Each row below holds a small network's activations on one input, seen along a few directions.
In each table, some parts of the input vary, and every possible input appears once, in random order.
Descriptions start from the smaller parts, as in this example, which fits no table here: one of 6 places along a line, together with either a single point or one of 9 places around a ring or (one of 3 separate values, together with one of 8 places around a ring).
Shared parts are said once, and a part with two or three values counts as separate values.

A family of inputs:
r1: [ 40 -42  23  -7  47   2  27  -9 -39  11 -41  15 -64]
r2: [  1   6 -32  23 -27 -43   5  22  37  -3   6  10  37]
r3: [-30  24  28  13   2  -5 -32   6 -46  -5  28 -13 -25]
r4: [ 14   6  12  24  18 -11 -19   3 -37  -8  10  15 -40]
r5: [-37  -5   0 -21 -24   8  32  45  22   5 -41 -20  42]
r6: [-35  -5   7 -13 -11  16  47  39   4   5 -35 -12  27]
r7: [ -7 -16 -23  -5 -21 -20  35  36  41   1 -32   1  40]
r8: [ 49 -21  14  22  40 -23  -4 -22 -45   7  -3  23 -66]
r9: [-23 -13   5 -12   4  23  38  32  -6  13 -37 -17   1]
r10: [ -4 -19 -14   3  -7 -14  49  30  22   1 -28   9  26]
r11: [-18  24 -20  21 -32 -37  -9  22  18  -2  18   2  40]
r12: [ 11  -6 -19  30   6 -29  14  19  11  -2   7   9  -7]
r13: [ 14 -38  -3  -4  23   0  30  10   3  -2 -37   5 -30]
r14: [-47  43  13  18 -23 -19 -11  25 -28  -5  36  -9  33]
r15: [-48  43   6   9 -37 -26 -26  30 -11  -5  31 -17  48]
r16: [-16  25  37  16   9   1 -38   5 -64  -2  25  -3 -33]
r17: [  3   0 -20  29 -11 -39  20  22  17  -8   9  15  24]
r18: [ 35 -15 -41 -64 -23  57 -14 -83 109   0   5  -5  62]
r19: [-35  36  11  19  -9 -13 -20  19 -36   2  34 -13   8]
r20: [-17 -25  19 -20  18  29  26  19 -16   3 -45 -16 -29]
r21: [ 11 -25  39 -23  40  33  23  -4 -59  17 -46  -4 -61]
r22: [ 33 -19   4  28  25 -18  -6   1 -19  -6  -4  21 -43]
r23: [ -3   3   8  21  13 -18 -11   6 -18 -12  12   3 -34]
r24: [  5  -4 -21 -78 -30  87 -19 -72  87   5  -3 -25  65]
r25: [ 24  28 -36 -38 -38  39 -58 -90  86  -8  56  -7  62]
r26: [ 41   6 -49 -36 -29  32 -42 -91 104  -7  42   3  59]
r27: [ 24 -38  11   0  33   7  25  13 -12  -1 -42  14 -42]
r28: [  0  25  44   7  23  -4 -35 -16 -91   8  27   1 -53]
r29: [ 29   4  22  18  33 -16 -17 -20 -64   5  12  17 -63]
r30: [ -7  13  -8  31  -3 -24  -3  14  -8   2  21   2  -3]
r31: [ -7 -25  33 -17  28  37  22  22 -32   3 -49  -7 -41]
r32: [-16  22 -12  30 -19 -31   4  16  -1  -3  23   9  26]
r33: [ -9  49 -14 -49 -45  51 -76 -80  58  -6  70 -23  71]
r34: [  7 -23 -18   5   8  -5  41  24  14   9 -29   4  -2]
r35: [ 18 -20  -3  22  20 -26   2   6   0 -12  -2  10 -35]
The inputs of r12 and r30 match in every part but one. If r35 is changed in the same way as r12 into r30, which row does it become?
> r23
What is each input in this table made of?
> one of 5 places along a line, together with either a single point or one of 6 places along a line

A family of inputs:
r36: [ 16   2 -20  -3 -12  -9  -3 -27  25   2  16   4  23]
r37: [ -8   5  -4  26   5 -21 -13  10  -6  -7  20   3 -15]
r38: [-23   1  -5  12  -7  -6  26  37   6   3  -9 -11  14]
r39: [ -8  -2 -20 -12 -24  -5  25   3  31   9  -8  -6  46]
r40: [-14  15   7  36   3 -37 -13  24 -31 -11  19   4 -24]
r41: [ -5  -5 -18 -20 -26   9  24   2  44   2 -15  -1  54]
r42: [ -7  17  14  37   5 -36 -13  30 -46  -8  22  12 -19]
r43: [-22  12   7  26  -7 -40  18  52 -37   7 -14   5   6]
r44: [ -9  -7 -27 -24 -23  24  18   3  58  -5 -18  -9  55]
r45: [  7  10 -12   6  -3  -5   1 -13  13   1  19   7   8]
r46: [ 44 -73  20   0  66   7  58  20 -37   9 -78  18 -91]
r47: [ -9  24  32  16  12 -12 -32   5 -65  -2  28   1 -30]
r48: [-34   1  -4  20  -9 -16  17  41  -2  -1  -3  -7   8]
r49: [-16  23  27  14  11 -12 -34  -1 -49  -7  24  -5 -36]
r50: [  41  -64   43  -13   69   33   38   -3  -55   13  -71   10 -105]
r51: [  3  15   7  35   4 -43 -11  22 -41   2  13  16 -17]
r52: [ 18   3 -17 -52 -17  46 -41 -61  63  -2  12 -14  32]
r53: [ -4  -9 -35 -40 -36  26   7  -8  87  -1 -20 -14  64]
r54: [ 18   6   2 -30  -9  32 -24 -51  20   0  16   1  18]
r55: [ 16  -4 -28 -15 -11  21  -9 -28  53 -11   7   1  31]
r56: [  6  17   5 -12   0  20 -17 -36  -7   6  27  -2  -3]
r57: [-11  12  16   8  11   5 -32 -14 -25  -3  27  -6 -27]
r58: [-33  13  15  29  -6 -33  16  60 -42  -2  -3   1   5]
r59: [ 15  10   3 -20  -6  17 -24 -52   8   5  22  -2  10]
r60: [  21  -73   21   -7   52   12   84   47  -32   14 -104    9  -70]
r61: [ 21  -2 -15 -11 -13   6  -6 -29  39  -6   8  11  29]
r62: [  2   5  -4  18   8 -11  -4   6   2  -2  15  -1  -8]
r63: [  0  22  26  21   7 -15 -28  -1 -60   7  20   7 -31]
r64: [-17   6 -14  -6 -13  -4  29  18  17   8  -5  -4  35]
r65: [  1  13  16  -1  12  15 -24 -19 -17   2  21 -10 -21]
r66: [ 20  -6 -37 -30 -25  21 -19 -37  80  -7   6  -5  42]
r67: [-39  11   8  27 -10 -34  16  55 -27  -6  -6  -6   0]
r68: [ 14   4  -8 -33  -6  47 -29 -51  34  -7  14  -7  19]
What is each input in this table made of?
> one of 3 separate values, together with either a single point or one of 10 places along a line
The inputs of r55 and r44 match in every part but the choice among 3 separate values. If r40 is changed in the same way as r55 into r44, which row does it become?
> r67
Start at r63 and move only the place on the line of 10, one step at a time. The first step leads to r47. Which rows follow, in order?
> r49, r57, r65, r56, r59, r54, r68, r52
Change only the choice among 3 separate values in r43. List by row number the other rows that result.
> r51, r63

A family of inputs:
r69: [-15   0   2   3  -4  -8  22  26  -9   6 -14  -3   8]
r70: [ -7  34  -9   0 -25  -4 -33 -27  11  -2  46  -2  36]
r71: [ 23 -19  16  -9  25  12   4 -16 -24   7 -17   6 -37]
r72: [  3 -17   6   6  18   1  20  15 -13   1 -21   2 -26]
r73: [ -5  10   3  15  -5 -25  -2  17 -18  -1   5   7   4]
r74: [  2 -12  11  -2  12   4  18   9 -18   5 -19   2 -16]
r75: [-13  17   8  -6  -9   8 -23  -5  -6  -1  15  -9   8]
r76: [-12  11   4   1  -4   4 -21   0  -1  -6  14  -8  -2]
r77: [ 24 -26 -38 -52 -20  46  13 -42  96   1 -24  -6  55]
r78: [ -4   3  -1  24   0 -29   1  23 -13  -5   4   7  -7]
r79: [ -6  28 -13   9 -19  -8 -30 -19  17  -6  45  -2  25]
r80: [-14  -7  -1  13   1 -11  24  30  -3   2 -14  -2  -1]
r81: [ 23 -23  12  -2  30  10   6 -11 -19   2 -18   6 -47]
What is each input in this table made of?
> either a single point or (one of 2 separate values, together with one of 6 places along a line)
Change only the place on the line of 6 in r76. List by row number the other rows that result.
> r72, r78, r79, r80, r81
